Each row has a name. Each piece below is followed by the name of the row it came from. Each question is about the rows just above it. Some pieces are copies with a little noise.

[110 133 126 108 100] = goge
[ 91 114 118 131 146] = Torob
[160 114 139 150  70] = Mumal
[105 166 128 185 103] = veli
[113 160 111 113 138] = Raved
[151 169 115 123 155] = zeda
[ 90  98 222 139 185] = muru
[105 104 105 128 146] = Suz
[ 89 143 122 125  82] = mesu
[111 163  76 132 101] = mupa
[182 160 111 113 138] = Bok
find: [106 104 104 127 147] => Suz
find: [152 168 115 122 155] => zeda
find: [ 90  97 223 139 185] => muru
find: [105 167 128 185 102] => veli

[107 136 175 119 104  90 131 125  90 114 149 148 121  91 150 106 114 100
 143 105 137 121 126 145 107 134 115  82  99 144 133 115 100 162  81 142
 130 104 128 124 129 101 131 145 163 110  90 102  92  98 126 103  66 126
 104 129 146 160 143 106  92 127 151]  Dip
[ 38 138 229 106 115  83 103  76  71 125 141 135  97  91 163  79  46  62
 129  73 148 119 121 152  88 159  70  65  85 120 143 121 114 230  55 183
 114 111  77 139 107  26 116 168 173 121 110  52  89 112 116 144  67 138
  55 137 174 162 154  84  96 134 147]  birik
[ 38 138 229 106 115  83 103  76  71 125 141 135  97  91 163  79  46  62
 129  73 148 119 121 152  88 159  70  65  91 120 143 121 114 230  59 183
 114 111  77 139 107  26 116 168 173 121 110  64  89 112 116 130  67 138
  67 139 174 162 154  84  96 134 147]  sime
[ 50 139 219 106 108  75 107  93  68 120 149 147 103  80 164  86  62  67
 138  77 147 114 126 156  94 155  75  53  81 131 138 116 103 226  54 164
 122 101  90 135 113  43 127 164 179 112  95  62  82  97 115 128  55 133
  65 132 172 163 151  86  86 127 154]  Pagi
[ 76 142 200 112 106  82 114 103  79 115 147 144 111  84 154  96  83  79
 139  88 144 115 129 152 100 149  92  64  89 136 136 119 103 200  66 158
 129 101 105 130 117  71 130 159 171 114  95  77  88 104 122 117  64 131
  79 132 158 155 146  97  90 130 153]  vun
[ 74 136 190 114 116  96 114 100  90 124 139 136 110 100 150  99  80  87
 132  94 141 120 125 145 104 147  93  83  99 127 136 122 114 194  80 158
 121 113 100 134 117  67 124 153 159 120 110  82 100 113 121 134  84 133
  84 132 158 150 144 101 103 130 144]  Bude
[ 52 142 210 109 116  88 102  84  80 123 139 134 103  92 152  90  59  70
 130  80 147 115 127 151  97 157  77  67  90 123 139 124 115 222  66 172
 122 109  85 137 108  46 123 164 167 123 111  63  94 117 119 141  78 136
  65 135 166 148 147  94  99 134 146]  revun
[ 98 135 158 119 118 108 113 112 108 125 133 132 119 104 138 116 102 104
 130 108 136 119 132 139 119 141 105  98 111 127 131 127 117 167 100 140
 131 114 111 130 119 101 131 142 145 125 113 102 108 121 123 129 101 130
 102 129 141 131 133 116 107 128 139]  kedar
[ 55 151 229 110 103  75 107  78  70 111 143 134 102  78 146  81  56  59
 134  73 149 116 126 156  85 158  82  55  82 131 143 122 103 227  49 191
 123  99  90 134 107  41 119 170 179 121  94  51  81 119 129 130  57 138
  54 139 169 156 154  90  85 146 148]  Sil
[135 139 149 122 105  97 130 129 103 109 148 148 127  91 138 118 125 106
 144 113 134 115 133 143 120 131 129  83 105 146 127 118 100 138  99 126
 138 101 139 118 129 127 134 139 155 110  90 106 100 100 128  89  81 123
 108 126 128 140 132 122  97 125 153]  Dof
[ 98 150 187 121 107  95 117  98  96 110 136 128 116  92 126 102  93  85
 133  96 142 120 131 146 101 145 109  82 101 136 138 127 110 179  78 175
 133 104 115 127 114  91 124 159 159 126 102  82  98 130 137 118  85 134
  84 136 145 137 144 111  98 147 138]  Zanu
[135 151 165 125 103 107 131 109 110 106 131 122 125 101 111 111 120 102
 132 112 136 124 129 138 103 134 131 100 112 142 139 128 111 139  94 179
 134 108 136 122 120 122 119 152 146 127 101 102 106 134 140 110  98 134
 103 138 130 132 142 123 104 150 129]  lir
find: [ 55 151 230 110 102  75 108  77  69 110 143 134 103  78 146  81  56  58
 134  72 150 116 126 156  86 159  82  54  82 130 142 122 102 227  49 191
 123  99  89 134 107  42 119 168 179 122  94  51  81 119 129 130  57 137
  54 139 170 157 153  90  83 146 148] => Sil
find: [ 53 142 211 109 116  87 101  84  80 124 139 134 103  93 151  90  58  70
 130  79 147 115 127 151  97 156  77  67  91 123 139 124 115 223  66 173
 122 109  86 137 108  45 122 165 168 124 110  62  94 117 119 141  78 136
  65 136 166 148 147  94  99 135 145] => revun
find: [ 50 141 219 105 109  74 107  95  68 120 149 146 101  79 163  86  60  67
 138  77 148 114 126 155  95 155  73  54  80 132 138 116 104 227  53 164
 121 101  90 134 113  43 126 163 180 111  95  64  81  97 115 128  53 131
  65 131 172 163 152  87  87 126 154] => Pagi

[211  54 247 155 169] = lalos
[111 164  33 228 146] = muk
[225 213 227 130 157] = lusof
find: [112 163  32 228 145] => muk
find: [226 214 226 130 157] => lusof
find: [210  54 246 155 168] => lalos

[111  90  90 221  72 140  96 222  58 216  66  75  66 151  73  43 180  40
 218  47  97 170  48 128 187  26  31 110] = Mamin
[111  90  90 221  72 140  96 222  58 216  66  75  66 151  73  43 180 212
 218  47  97 170  48 128 187  26  31 110] = belun
[172 211 230 127  24 196 167  54 239 152  23 165 156  58  69  18 222  46
 134 148  59 164  27 126 218 144  36 112] = gok
find: [111  90  91 221  71 139  96 223  58 216  65  75  66 152  73  42 180 212
 219  46  98 170  50 129 186  27  30 110] => belun
find: [172 211 228 127  26 194 167  53 238 151  21 166 156  56  68  19 219  46
 134 148  59 165  28 126 218 145  34 110] => gok

[167  17  91 111  92]  fuvez
[ 84  46 118 165  50]  gunaz
[ 12 222 152 148  99]  Kuduf
find: [ 84  47 118 165  50] => gunaz
find: [167  18  92 112  91] => fuvez
find: [  9 223 153 147  99] => Kuduf

[207 198 204  37 204 103 134 123] = lil
[137  88 111 159 211  84 154 137] = dev
[247 188 162  74 124 233 185 180] = dap
[137  88 111 174 211  84 154 137] = Gares
[ 79 191 139  43 156 235  95 108] = Zibep
[211 120  33  43 133 203  82  60] = ber
[ 84  98 114  16  74 103 160  96] = pebug
find: [207 198 204  37 205 103 134 125] => lil
find: [ 84  98 115  16  75 103 159  96] => pebug

[206  56 181 114 106  63 152  58 162 155 198  53] -> Vona
[183 132 112  50 131 148 107 128  90  78 186 192] -> kove
[197  75 125 152 166 110 167  71  70  83  61 165] -> zuz
[183 132 112  50 131 148 107 175  90  78 186 192] -> rume
[221 153 109 155 158  55  98 185  78 186  51  86] -> lino
find: [183 132 113  51 131 149 107 128  89  78 185 191] => kove
find: [220 152 110 155 158  55  97 185  77 186  51  85] => lino

[ 55 125 160 143 105 140 176 109 146 147 149 103 100 108  99 116 101 148] : Lida
[ 55 122 133 131 105 140 179 104 138 147 145 117  95 130 108 103 106 176] : tiden
[ 32 157 167 166 156 105 176 110 164 186 199 104  99 152  87  96  76 167] : lev
find: [ 57 123 134 130 104 140 177 105 139 148 145 116  96 129 107 101 105 177] => tiden
find: [ 32 157 169 165 155 105 176 109 165 186 198 105  98 153  86  98  75 167] => lev
find: [ 55 125 160 144 105 140 176 109 146 148 150 104 100 107  98 116 101 148] => Lida

[147 105 164  93 109 141 134 105 177 116] : dut
[147 105 164  93 109 172 204 140 143  75] : tinoz
[138 118 145  94 119 130 117 107 167 130] : nup
[147 105 164  93 109 141 134 105  33  82] : Nugo
find: [147 105 163  93 107 142 135 105 177 116] => dut
find: [147 105 163  93 109 172 204 140 143  75] => tinoz
find: [138 119 146  93 119 129 117 107 167 130] => nup

[127 113 119 100 121 116 118 152 122 132 102 118]  Vepu
[120 114  91 126 156  92 120 119 116  88 160 143]  diman
[162 127 149 141 110 137 159 127 122 133 135 116]  biv
[127 115 127 122 104 106 130 120 124 148  92 168]  Vaku
[127 113 112 100 121 116 118 152 122 132 102 118]  zuzul
[135  85 101 251 178  95 181 134  49 173  75 135]  rapul
[139 124 135 109 143 116 193 111 154  66 175 155]  ruk
[148 124 120 148 121 103 122 155 136 157 136 124]  Bor
[148 124 120 116 121 103 122 155 136 157 136 124]  lovob
[132  92 119 158  95 163 143 126 132 161 104 166]  gavo
[101 118  60 132 168 190 121 164 106 134 176  85]  fom
[123  86 131 117 129 163 122 131 103 118 128 144]  vene
find: [147 125 120 149 123 105 121 156 136 159 136 123] => Bor
find: [125  87 130 115 126 163 123 132 104 117 127 147] => vene

[166  92 130  70  71 145 187 194  66 133 190 117 134 181 171  95  83 132
 222 133 139 101 184 123 173 151 190 151  62] = sato
[174 198 122 173 101 186 167 150  54 160  97  96 185 140  88  80 159  84
 177 102 150  78 141 140 144 188 226  91  59] = rilam
[186  36 117 165  98 127 138 183 124 117 121 110 115 182 160  83 195  85
 111 117 120 159 129 126 196 170 230 160  77] = meba
[174 198 122 173 101 186 167 150  54 160  97  96 185 140  88 123 162  88
 163 160 126  52 180 125  88 111 137  69 158] = sogen
[186  36 117 165  98 127 138 183 124 117 121 110 115 182 160  83 195  85
 111 117 120 159 129 126 196 170 120 160  77] = bezo
[ 94 147 154 250 162  87  89 138  70 104 135 203 200 116 114 141 175 144
 110 104 133 168 170  55 164 124 118 187 107] = Bifu
find: [174 199 121 173 101 186 167 150  54 161  98  97 186 140  87 123 162  88
 163 159 125  52 180 124  88 111 137  68 158] => sogen
find: [168  90 129  72  70 144 187 193  67 132 190 118 135 181 171  95  83 130
 221 134 140 100 183 124 174 152 190 149  63] => sato
find: [186  36 117 165  98 126 138 182 124 117 122 110 115 182 160  83 195  84
 110 117 120 160 129 125 196 170 120 160  77] => bezo
find: [ 91 146 155 249 161  89  88 138  72 103 134 201 199 119 113 142 177 145
 109 104 133 169 167  57 166 125 117 186 107] => Bifu

